These are the activations of a small neural network, seen along a few directions. Each row is one input.
In each table, some parts of the input vary, and every possible input appears once, in random order.
A made-up example of a description, with smaller parts first: line(4) and (point or ring(9) or (values(3) and ring(8))).
Shared parts are said once, and a part with two or three values counts as separate values.
In the rows, 128 means zero.

Rows:
r1: [126 134 146 144 118 149 152 127 116 113 133 132 134 121]
r2: [125 137 148 135 124 144 131 123  90 100  89 131 140  84]
r3: [108 129 113 131 137 119 111 122 118 143 166 124 131 135]
r4: [121 136 154 139 127 145 138 109 100  79  90 131 122  84]
r5: [123 139 142 142 112 139 147 122 117 108 134 125 140 117]
r6: [136 129 100 141 139 102 120 119 138 152 208 111 137 153]
r7: [144 132  96  53 128  66 134 176 218 155   5 113 139 188]
r8: [151 144 106  43 140  86 128 185 228 159  12 135 130 183]
r9: [128 132 152 138 130 154 136 128  89 105  88 138 135  88]
r10: [120 122 148 141 120 146 141 109  99  79  89 126 125  86]
r11: [124 116 111 127 141 120 115 111 131 166 189 125 117 149]
r12: [124 124 143 138 117 145 134 123  89 100  87 126 144  87]
r13: [106 116 107 133 131 119 113 121 117 143 165 119 135 138]
r14: [121 123 143 140 123 138 133 135  95 119 104 147 109 105]
r15: [131 137 149 130 128 166 127 130  99 104  93 148 134  83]
r16: [128 122 108 119 140 132 106 113 140 165 194 135 116 144]
r17: [125 129 140 132 121 150 124 137 104 118 108 157 109 100]
r18: [143 130 148 149 122 150 123 125 135 125 162 128 121 136]
r19: [121 107 102 127 128 110 112 105 130 160 188 114 127 148]
r20: [138 123 104 143 145 112 125 124 137 157 208 118 131 156]
r21: [113 130 114 125 142 141 107 129 127 147 171 141 124 134]
r22: [118 115 133 140 110 128 131 130  94 114 103 135 118 104]
r23: [119 129 139 137 117 128 128 130  95 114 104 140 115 101]
r24: [147 138 108  53 142  74 137 182 220 161   7 125 131 187]
r25: [135 115  95 143 132 102 122 119 137 151 207 107 141 155]
r26: [110 124 117 134 144 129 116 126 118 148 166 131 125 138]
r27: [122 126 137 144 105 139 150 122 115 108 132 120 143 120]
r28: [123 130 158 141 133 155 143 113  99  84  90 138 116  87]
r29: [138 129 147 155 117 128 127 119 126 121 158 111 128 137]
r30: [126 136 155 133 132 167 134 115 109  83  94 148 116  82]
r31: [129 139 143 136 117 161 143 129 126 112 138 142 134 116]
r32: [140 124 151 157 124 138 132 123 125 126 158 118 122 140]
r33: [146 145 102  49 135  65 131 176 219 155   7 119 136 186]
r34: [136 116 142 157 110 128 129 118 125 120 157 106 131 140]
r35: [123 121 107 125 135 109 110 106 132 161 189 119 123 145]
r36: [142 129 101 135 144 125 117 126 147 155 213 127 130 151]
- Changing only one part turns r20 into r6. The same change can be made to r9. Which row results? => r2
- What do these inputs look like to the network? => line(4) and (point or line(8))
- A walk changes only the line(4) part. It starts at r31 and steps to r1. List the rest of the walk in order. => r5, r27
- List by row number the other rows that have the line(4) part in common with r16. => r8, r15, r17, r18, r21, r30, r31, r36
- Which other rows does r16 become when the line(4) part takes its other values? List them by row number. => r11, r19, r35

Rows:
r37: [123 121  98 135 140 113 108 117 133 169 219 120 128 156]
r38: [119 130 156 153 117 163 136 114  85  89 118 139 124  83]
r39: [132 127 105  98 141 107 115 141 158 158 120 132 124 151]
r40: [106 117 156 202 121 184 124  79  26  92 224 138 120  57]
r41: [121 121 107 126 140 125 112 120 129 154 179 129 126 140]
r42: [143 128 114 111 128 101 129 141 167 145 121 114 134 162]
r43: [131 133 128  99 124 114 135 146 155 127  62 130 128 138]
r44: [105 116 157 199 123 190 120  80  25  96 223 144 116  55]
r45: [138 141 143 100 121 123 148 156 153 106  23 133 134 125]
r46: [141 134 120  98 132 100 133 151 177 141  83 120 131 163]
r47: [128 138 134  89 130 126 134 156 141 118  20 146 126 115]
r48: [131 130 110  87 141 104 119 151 166 153  80 134 123 153]
r49: [132 122 117 139 127 118 127 120 139 142 179 111 136 151]
r50: [129 139 133  92 128 121 138 155 142 113  21 140 130 117]
r51: [142 131 114 109 132 104 130 141 169 146 123 119 131 161]
r52: [116 131 151 149 124 161 131 113  80  92 118 141 125  78]
r53: [126 120 103 139 133 114 113 119 139 165 219 118 128 162]
r54: [123 119  99 132 142 118 104 119 132 173 218 126 125 155]
r55: [138 136 133 102 124 115 140 146 160 123  63 125 132 141]
r56: [132 131 110  91 139  98 123 150 166 149  81 127 127 155]
r57: [133 123 108 143 134 115 119 118 144 161 220 113 132 165]
r58: [116 130 152 146 126 167 127 114  79  96 116 147 121  76]
r59: [135 131 115  94 132  99 128 151 172 145  81 125 126 160]
r60: [127 130 162 159 113 160 141 114  89  84 116 129 132  87]
r61: [135 128 109 105 132 103 124 141 164 150 122 124 127 158]
r62: [134 121 108 145 129 112 118 118 142 160 218 108 135 166]
r63: [139 138 144 102 117 120 148 156 151 105  20 128 137 126]
r64: [132 125 116 137 131 121 127 120 140 142 181 116 134 150]
r65: [142 131 120 100 128  97 133 151 175 140  80 115 133 164]
r66: [109 117 161 206 115 186 130  80  32  88 224 136 119  63]
r67: [132 138 138  96 121 122 143 156 148 110  21 138 129 122]
r68: [116 118 167 212 111 184 135  79  35  83 222 127 126  67]
r69: [116 120 166 210 115 187 135  80  37  84 225 131 124  66]
r70: [125 121 111 133 131 120 122 120 135 147 180 121 129 147]
r71: [139 133 134 105 120 112 140 146 159 122  60 120 135 142]
r72: [122 122 106 130 138 119 116 119 129 150 180 123 130 141]
r73: [126 133 162 157 117 163 142 114  91  84 119 134 129  86]
r74: [132 128 104 102 139 102 119 139 158 154 122 126 127 153]
r75: [127 133 124  92 133 118 126 146 149 135  60 138 124 131]
r76: [128 134 123  95 131 113 130 144 150 130  61 132 128 133]
- What do these inputs look like to the network? => line(5) and (values(2) or line(6))
- Changing only the line(5) part turns r76 into r71. The same change can be made to r37. Which row results? => r62
- Changing only the line(5) part turns r59 into r46. The same change can be made to r38. Which row results? => r73
- List by row number the other rows that have the line(5) part in common with r48. => r39, r41, r44, r47, r54, r58, r75
- Which other rows does r55 become when the line(6) part takes its other values? List them by row number. => r45, r46, r51, r57, r64

Rows:
r77: [137 134 178 151 101 156 159 133 103  72  58 129 130  92]
r78: [118 135  97  80 147 114 115 147 146 150  82 145 131 130]
r79: [127 136 167 126 111 151 148 141 107  80  29 142 126  87]
r80: [121 128 105  81 151 110 108 136 150 149  80 141 114 132]
r81: [105 111 117 151 133 131 107 105  78 142 190 134 114 109]
r82: [137 122 129 131 113 101 140 134 147 130 113 107 132 154]
r83: [128 131 128 143 131 147 128 117 127 132 187 129 132 131]
r84: [109 121 113 146 136 146 110 116  84 146 197 144 123 108]
r85: [128 124 119 108 123  97 129 142 150 139  85 119 126 150]
r86: [145 138 133 138 128 132 140 129 152 125 158 116 142 147]
r87: [140 134 126 102 132 117 126 150 169 143  96 134 120 155]
r88: [116 128  98  83 143 102 113 143 139 151  75 136 130 130]
r89: [129 127 116 106 122  99 129 149 149 142  85 120 135 149]
r90: [136 124 128 144 120 108 139 116 136 118 147  99 141 143]
r91: [132 128 132 145 131 143 124 111 129 130 188 127 124 132]
r92: [136 137 123 101 132 121 129 155 166 145  95 137 127 154]
r93: [143 124 134 128 120 111 135 134 157 131 118 113 125 156]
r94: [120 120 121 148 121 125 127 110 110 129 176 113 139 127]
r95: [114 125 122 144 142 156 108 117  95 149 201 152 115 112]
r96: [140 131 126 127 116 114 142 145 153 133 120 116 141 154]
r97: [138 124 126 130 112 103 140 141 146 133 113 108 140 154]
r98: [137 127 125 143 119 110 140 122 136 122 147 100 149 143]
r99: [126 120 128 147 129 133 123 104 120 127 181 118 123 129]
r100: [106 114 114 149 132 134 108 111  77 146 190 135 122 108]
r101: [118 122 125 146 142 153 105 112  97 147 202 149 107 112]
r102: [114 125 101  84 144 100 113 136 140 147  76 135 121 130]
r103: [149 135 136 139 128 128 136 123 154 123 158 114 134 148]
r104: [136 138 177 165 108 164 158 114  92  60  93 121 139  80]
r105: [106 126 165 173 122 188 126 103  36  83 134 157 113  46]
r106: [131 133 115 103 126 110 131 154 156 142  91 129 136 149]
r107: [119 117 124 150 122 122 127 104 111 125 176 112 131 128]
r108: [134 126 123 104 130 107 124 142 160 140  89 125 119 152]
r109: [146 135 134 125 121 125 140 147 163 136 123 124 133 159]
r110: [120 132 172 172 110 179 146 102  67  66 121 135 129  65]
r111: [149 132 137 126 121 121 137 141 165 134 124 122 125 159]
r112: [140 134 124 140 123 122 141 127 143 121 154 109 150 143]
r113: [123 139 106  77 153 125 113 149 156 154  85 153 122 134]
r114: [143 127 132 141 127 118 135 116 146 120 152 105 134 145]
r115: [123 127 120 146 125 136 129 115 117 129 183 122 140 127]
r116: [112 114 121 148 140 142 103 105  88 144 195 140 106 110]
r117: [127 136 109  79 153 121 110 143 159 152  86 151 114 135]
r118: [115 137 150 104 132 155 133 135  98  89  20 160 120  67]
- What do these inputs look like to the network? => line(6) and (point or ring(6))
- Changing only the line(6) part turns r109 into r95. The same change can be made to r82. Which row results? => r81
- A walk changes only the ring(6) part. It starts at r78 and steps to r88. List the rest of the walk in order. => r102, r80, r117, r113
- List by row number the other rows that have the line(6) part in common with r92. => r79, r85, r87, r89, r106, r108

Rows:
r119: [131 123 172 190 104 171 142 104  82  91 178 124 124 101]
r120: [151 121 127 132 112  90 137 136 176 141 136  94 133 183]
r121: [116 118  82  88 152  92  92 133 152 185 147 134 112 159]
r122: [133 135 166 185 110 174 151  97  91  77 181 115 146  95]
r123: [104 109 149 191 109 145 131  88  36  92 174 117 125  73]
r124: [150 142 152 173 118 163 149 114 127 102 200 117 148 127]
r125: [121 125  81  78 145  78 115 147 164 166  90 119 141 160]
r126: [104 126 132 153 142 174 112  97  67 117 189 150 123  77]
r127: [139 123 111 117 129  87 123 135 168 155 140 105 129 175]
r128: [137 143 152  91 133 136 136 158 149 109   7 152 113 114]
r129: [153 133 121 127 118  93 147 129 185 127 139  85 155 177]
r130: [144 132 141 106 105 102 151 163 171 120  37 117 134 157]
r131: [ 95 118 128 146 143 174  99 101  57 137 190 165 104  76]
r132: [ 81 103 120 162 132 150 100  85  19 124 183 148 109  57]
r133: [123 146 126  68 154 141 119 153 144 120  13 167 117  99]
r134: [136 123 107 100 124  74 132 152 170 154  84 105 137 174]
r135: [113 126 115 134 151 163  96 119  93 161 208 166 106 107]
r136: [124 129 103 116 153 132 110 120 143 156 187 138 122 141]
r137: [117 107 164 206  93 148 144  89  45  78 170 105 129  81]
r138: [147 144 134 100 111 105 161 156 180 106  40 108 157 151]
r139: [109 130  94  63 145 105 106 161 148 165  47 158 115 134]
r140: [150 126 143 154 115 130 140 126 157 131 177 113 123 164]
r141: [115 122  98 110 155 132  96 123 132 175 188 153 103 139]
r142: [139 128 128 139 132 128 127 126 149 145 180 124 119 156]
r143: [149 141 168 105 116 138 150 158 157  94   4 140 117 122]
r144: [121 133 118 140 150 163 110 116 103 142 207 151 125 108]
r145: [113 119  77  72 147  79 101 150 154 184  91 134 121 159]
r146: [151 133 117 110 113  79 156 145 187 126  84  84 163 176]
r147: [148 130 159 178 112 161 140 122 118 116 197 126 126 132]
r148: [119 124 157 176 120 169 129 103  74 105 182 136 120  92]
r149: [148 121 123 115 107  77 146 152 178 140  81  93 141 182]
r150: [117 136  98  68 143 104 120 158 158 146  46 143 134 135]
r151: [125 125  86  94 150  91 106 130 162 167 146 119 132 160]
r152: [132 134 124  91 122 100 137 163 164 134  40 129 131 149]
r153: [114 139 122  62 155 141 105 156 134 140  14 182  98  98]
r154: [120 120 158 201  99 151 154  82  54  63 174  97 151  76]
r155: [152 153 162 100 121 141 160 151 166  80   8 131 139 115]
r156: [153 138 137 149 121 133 150 119 166 117 180 104 146 159]
r157: [ 90 110 124 168 131 149 114  81  29 104 181 132 128  57]
r158: [136 132 143 163 129 159 126 121 110 130 201 137 122 124]
- Changing only one part turns r151 into r150. The same change can be made to r127. Which row results? => r152
- Changing only one part turns r139 into r141. The same change can be made to r138. Which row results? => r156
- What do these inputs look like to the network? => line(5) and line(8)
- Which other rows does r133 become when the line(5) part takes its other values? List them by row number. => r128, r143, r153, r155
- A walk changes only the line(5) part. It starts at r124 and steps to r147. List the rest of the walk in order. => r158, r144, r135

Rows:
r159: [150 140 117 131 139 135 134 119 186 145 224 115 140 177]
r160: [109 104 161 178  91 140 137 101  55  88 124 111 126  87]
r161: [143 149 120  85 134 103 143 148 173 109  33 109 160 135]
r162: [136 148 176 165 118 196 155 104 105  65 146 142 133  80]
r163: [156 149 148  94 126 138 142 178 189 130  43 148 124 157]
r164: [130 137 157 168 120 164 148  96  79  64 134 113 159  68]
r165: [147 129 145 101 123 104 134 164 170 132  31 135 104 155]
r166: [157 134 129 143 130 136 127 142 176 167 223 125 127 185]
r167: [149 156 136  82 134 136 150 156 199 110  45 137 136 147]
r168: [ 91 127  75  33 180 126  76 151 120 185  47 197  94  95]
r169: [ 85 115  50  85 183 122  52 119 105 217 222 177  96 123]
r170: [ 65 122 116 118 171 185  76 104  22 140 145 200  90  34]
r171: [147 113 123 151 126 102 119 129 156 169 208 111 106 184]
r172: [124 130 110  93 116  73 147 151 149 119  27 107 148 139]
r173: [109 116 144 176 102 133 152 102  54  73 126 109 146  74]
r174: [122 111  85 145 121  72 132 113 134 154 201  84 152 170]
r175: [122  99 101 147 111  78 117 113 137 170 200  85 133 181]
r176: [143 131  98 136 140 102 127 109 159 144 209  87 166 165]
r177: [135 121 182 184 105 165 139 114  73  87 131 137  99  89]
r178: [144 143 188 176 109 198 148 126  94  86 145 151 120  90]
r179: [124 116 125  95 107  79 132 150 151 134  25 109 130 151]
- What do these inputs look like to the network? => values(3) and (point or ring(6))
- Changing only the values(3) part turns r165 into r177. The same change can be made to r167. Which row results? => r162
- Which other rows does r174 become when the ring(6) part takes its other values? List them by row number. => r159, r166, r171, r175, r176
